Each row below holds a small network's activations on one input, seen along a few directions.
Each table varies a few parts of the input and shows all the possible inputs, shuffled.
Descriptions start from the smaller parts, as in this example, which fits no table here: ring(8) and (point or line(9) or (values(3) and line(6))).
Shared parts are said once, and a part with two or three values counts as separate values.

Other details of the inputs shift rows strongly along two fixed directions, in all tables alike. That doesn't count.
These rows show it; all are for the same input, with only those details redrawn:
19	1	-11	5	-11	-22	21	-7	-1	-19	-3	27	-4	33
4	-15	-8	-8	-21	-9	-7	28	-10	-31	-5	-6	-46	-3
-18	-4	-6	0	20	13	24	-34	1	3	-9	-7	25	16
-33	-20	-3	-13	9	26	-3	1	-7	-9	-11	-39	-16	-19

Table:
R1: 20	10	-12	1	-5	-30	20	2	7	4	-2	37	0	14
R2: -30	-18	-4	-16	7	23	-3	10	0	4	-12	-36	-11	-28
R3: -12	-4	-2	11	22	24	7	-40	6	-3	-2	-5	24	20
R4: -14	20	-4	-2	18	-1	20	-20	8	38	1	3	33	-15
R5: -27	-8	11	-16	8	21	-9	13	-8	11	0	-37	-6	-30
R6: -26	-9	15	-11	6	26	-17	11	-6	7	5	-35	-5	-28
R7: -11	4	3	7	18	-7	13	-18	0	35	-2	-5	42	-7
R8: -29	3	5	-13	3	14	-6	17	-5	24	2	-34	-4	-41
R9: -5	2	-1	8	23	25	-7	-36	12	5	-3	2	32	11
R10: -33	-20	-3	-13	9	26	-3	1	-7	-9	-11	-39	-16	-19
R11: 28	7	-5	16	-6	-9	-7	-12	8	-22	0	36	0	29
R12: 8	-2	4	-11	-25	-18	-11	44	-7	1	2	-3	-38	-20
R13: -12	3	-8	-3	22	9	26	-26	9	23	-10	4	26	-5
R14: 23	10	-2	2	-9	-26	16	4	-1	-4	4	28	6	28
R15: 13	-5	7	-2	-24	-28	-24	44	-14	-6	6	-10	-29	-23
R16: 34	14	5	22	-8	-28	-22	-1	1	1	10	32	13	12
R17: -14	-2	2	5	17	19	16	-32	5	1	-4	-6	31	15
R18: -20	-4	12	-5	13	33	-36	4	-1	5	3	-27	-7	-31
R19: -22	-10	16	-1	6	13	-26	12	-10	14	5	-40	5	-35
R20: -12	-1	-2	-3	18	12	21	-27	5	10	-6	-8	33	12
R21: -15	6	2	-3	18	6	23	-20	4	29	-2	0	33	1
R22: 32	8	1	14	-9	-10	2	-4	4	-12	8	30	3	29
R23: -27	-4	3	-17	9	13	-7	12	0	26	-6	-29	-11	-44
R24: 15	-2	10	0	-19	-3	-28	32	-5	-16	12	-2	-35	-9
R25: 12	-10	1	3	-19	1	-24	26	-3	-35	2	-4	-42	-2
R26: -26	-17	6	-11	6	31	-14	6	-2	-6	-3	-39	-7	-21
R27: -35	-21	-8	-12	9	24	1	3	-4	-3	-15	-35	-18	-24
R28: 19	-4	11	9	-21	-17	-40	37	-9	-11	12	-7	-29	-18
R29: 29	13	0	13	-3	-13	-11	-6	6	-8	7	37	7	27
R30: 4	-7	-3	-11	-20	-15	-8	41	-6	-10	-1	-1	-38	-13
R31: 17	4	11	0	-19	-4	-41	31	-3	-9	8	3	-34	-16
R32: -6	0	2	8	21	23	4	-33	10	4	0	-5	32	15
R33: 33	11	-1	14	-6	-8	-8	-8	6	-12	5	37	3	25
R34: 17	0	-22	4	-7	-26	24	-8	6	-11	-9	35	-10	19
R35: 14	10	10	3	-23	-8	-31	35	-6	-9	17	-5	-31	-17
R36: 23	5	-8	2	-13	-23	23	5	2	-1	-2	31	0	20
R37: 26	4	-10	17	-5	-8	-6	-17	6	-24	1	36	-3	33
R38: -10	3	2	-3	18	14	23	-24	2	15	-4	-6	32	9
R39: 7	-12	-14	-12	-20	-15	-7	35	2	-17	-8	2	-46	-21
R40: -10	11	10	-3	16	5	16	-20	1	30	2	-7	36	4
R41: 16	1	13	0	-22	-6	-31	34	-5	-10	12	-4	-35	-11
R42: 27	7	1	7	-14	-15	12	-1	1	-10	7	29	5	28
R43: -17	-5	-2	5	18	19	16	-36	3	-1	-4	-6	27	18
R44: 22	12	-9	1	-8	-31	20	3	6	9	2	38	0	9
R45: 29	11	3	13	-6	-15	-1	-3	4	-9	11	30	6	32
R46: -9	10	15	2	14	11	9	-23	2	26	6	-5	37	6
R47: 24	24	1	4	-16	-31	13	7	-2	9	13	26	10	15
R48: 19	2	-12	5	-13	-24	24	0	4	-12	-7	30	-3	25
R49: 26	10	-8	10	-10	-44	7	8	1	14	2	32	6	-1
R50: -20	8	12	-2	9	28	-38	6	-1	13	8	-29	-2	-38
R51: 9	9	9	-3	-28	-12	-22	39	-9	-6	16	-5	-29	-18
R52: -15	-1	-2	-1	19	13	24	-29	3	5	-9	-7	29	13
R53: 8	-6	6	-6	-21	-7	-19	36	-8	-19	8	-4	-33	-6
R54: 19	4	-17	4	-8	-27	24	-3	8	-10	-9	35	-7	16
What is each input in this table made of?
Answer: line(6) and line(9)
The inputs of R41 and R23 match in every part but the line(6) part. If R35 is changed in the same way as R41 into R23, which row does it become?
Answer: R4
The inputs of R34 and R43 match in every part but the line(6) part. If R49 is changed in the same way as R34 into R43, which row does it become?
Answer: R19
Change only the line(6) part in R36. List by row number the other rows that result.
Answer: R13, R22, R33, R38, R42
Change only the line(9) part in R9. List by row number the other rows that result.
Answer: R11, R16, R18, R29, R31, R33, R37, R50
